Each row below holds a small network's activations on one input, seen along a few directions.
In each table, some parts of the input vary, and every possible input appears once, in random order.
A made-up example of a description, with smaller parts first: one of 5 places around a ring, together with either a single point or (one of 2 separate values, together with one of 4 places along a line) or one of 11 places along a line.
Shared parts are said once, and a part with two or three values counts as separate values.

Table:
x1: [ 21  12  21 -17  39 -15  -9 -11  36 -15   8  41  61 -10  -5  -7  10  -9
  19]
x2: [ 28  -6  -9 -24  11 -46 -31  -1  16  -7 -28  31  36 -14   6 -29  -7 -47
  27]
x3: [ 15   2 -15 -25 -22 -17 -19  12 -14  17   2 -25 -36 -22  -1  -6 -20 -12
  17]
x4: [-11 -20 -41 -10 -48 -18 -26  21 -43  27 -15 -57 -77  -9  -5  -7 -34 -18
  -9]
x5: [-29  13  22  25   3  64  49 -23  -5  -1  46 -22  -5  19 -14  34  18  61
 -21]
x6: [  9 -19 -40 -28 -34 -34 -38  22 -28  23 -18 -40 -48 -24 -10 -17 -36 -43
  10]
x7: [-20 -11 -17  12 -32  14  10  18 -28  17  -7 -40 -63   1  10   2  -8  10
 -19]
x8: [  7  21  38 -17  48   1   5 -37  38 -26  29  57  85   1  -8   5  22  16
  14]
x9: [ 13  20  13 -17   3  14   5  -7   1  15  33 -13  -7 -19  -7  14  -6  21
  14]
x10: [-15  16  36  33  31  39  34 -26  20 -26  18  32  49  26   3  22  35  38
 -10]
x11: [-15 -27 -37  19 -36 -13 -10  29 -30  12 -51 -24 -46  14  19  -9 -15 -32
 -30]
x12: [ 21  -2 -15 -28  -5 -42 -34   4   3   9  -7   4   0 -14  -6 -19 -17 -28
  30]
x13: [-13  21  24  -1  11  63  43 -22  -9  -1  61 -24 -10  -8 -21  34   9  53
 -11]
x14: [  0  28  27 -18  22  37  21 -19   5  -3  60  -5  17 -13 -25  25   3  41
   9]
x15: [ 28 -22 -31 -29  -6 -66 -48   8   3   0 -48  25  22 -13   4 -37 -24 -72
  19]
x16: [-14   7  18  37   3  34  28   1   3  -6   7  -4  -4  23  10  18  22  31
 -22]
x17: [ -4  17   8   0  -7  40  20  -2 -13  14  40 -36 -37 -16  -7  25  -4  35
  -5]
x18: [  5  29  24 -25  35  12   9 -30  19 -10  46  27  56 -12 -21   9  11  25
  21]
x19: [  1  18  39   6  45  18  23 -31  36 -29  13  58  76   7   0  11  33  21
  -1]
x20: [ 18 -30 -29  -2  -8 -57 -38  15   5  -6 -57  20  11   8   8 -30 -15 -56
   6]
x21: [ 16  16  17 -21  20 -10 -13 -15  20   3  26  19  27 -11  -8   1   2   8
  23]
x22: [-27 -27 -39  10 -48  -8  -9  28 -41  21 -28 -51 -76   6   3  -8 -24 -15
 -27]
x23: [ -9  -6 -24 -10 -25   3   2  19 -30  23   5 -55 -61 -14 -12   1 -21   1
  -1]
x24: [  0 -13  -8  25  -8 -13  -5  17   3  -9 -34   9   1  20  17 -14   7 -14
  -3]
x25: [  1   6  26  10  35  -3   5  -8  36 -17  -5  46  55  11   4  -4  19   0
   4]
x26: [ -4   7  26  32  17  19  17  -1  21 -18  -1  23  27  21  13   5  27  20
 -10]
x27: [ 18 -13  -5  -1   7 -34 -19   5  16 -13 -39  32  26   3  14 -24   4 -34
  11]
x28: [-22   8  13  25  -7  44  36   0 -10   4  27 -29 -31   7  -3  18  12  39
 -20]
x29: [-26  12  33  31  23  56  54 -18   5 -13  25  11  20  21   3  32  34  55
 -26]
x30: [ 19 -19 -39 -32 -19 -62 -48  11 -12  17 -31  -6 -11 -17  -9 -28 -35 -58
  23]
x31: [-11 -11  -9  24 -20   7   8  19 -13   2 -24 -13 -37  14  23   1   8   1
 -17]
x32: [  1 -25 -27  16 -27 -28 -24  23  -8  -3 -53   6 -20  14  24 -20  -9 -39
 -15]
What is each input in this table made of?
> one of 4 places along a line, together with one of 8 places around a ring
The inputs of x11 and x31 match in every part but the place on the line of 4. If x6 is changed in the same way as x11 into x31, which row does it become?
> x3
Which other rows does x9 become when the place on the ring of 8 takes its other values? List them by row number.
> x1, x16, x17, x21, x25, x26, x28
Which other rows does x27 become when the place on the line of 4 takes its other values? List them by row number.
> x19, x20, x25
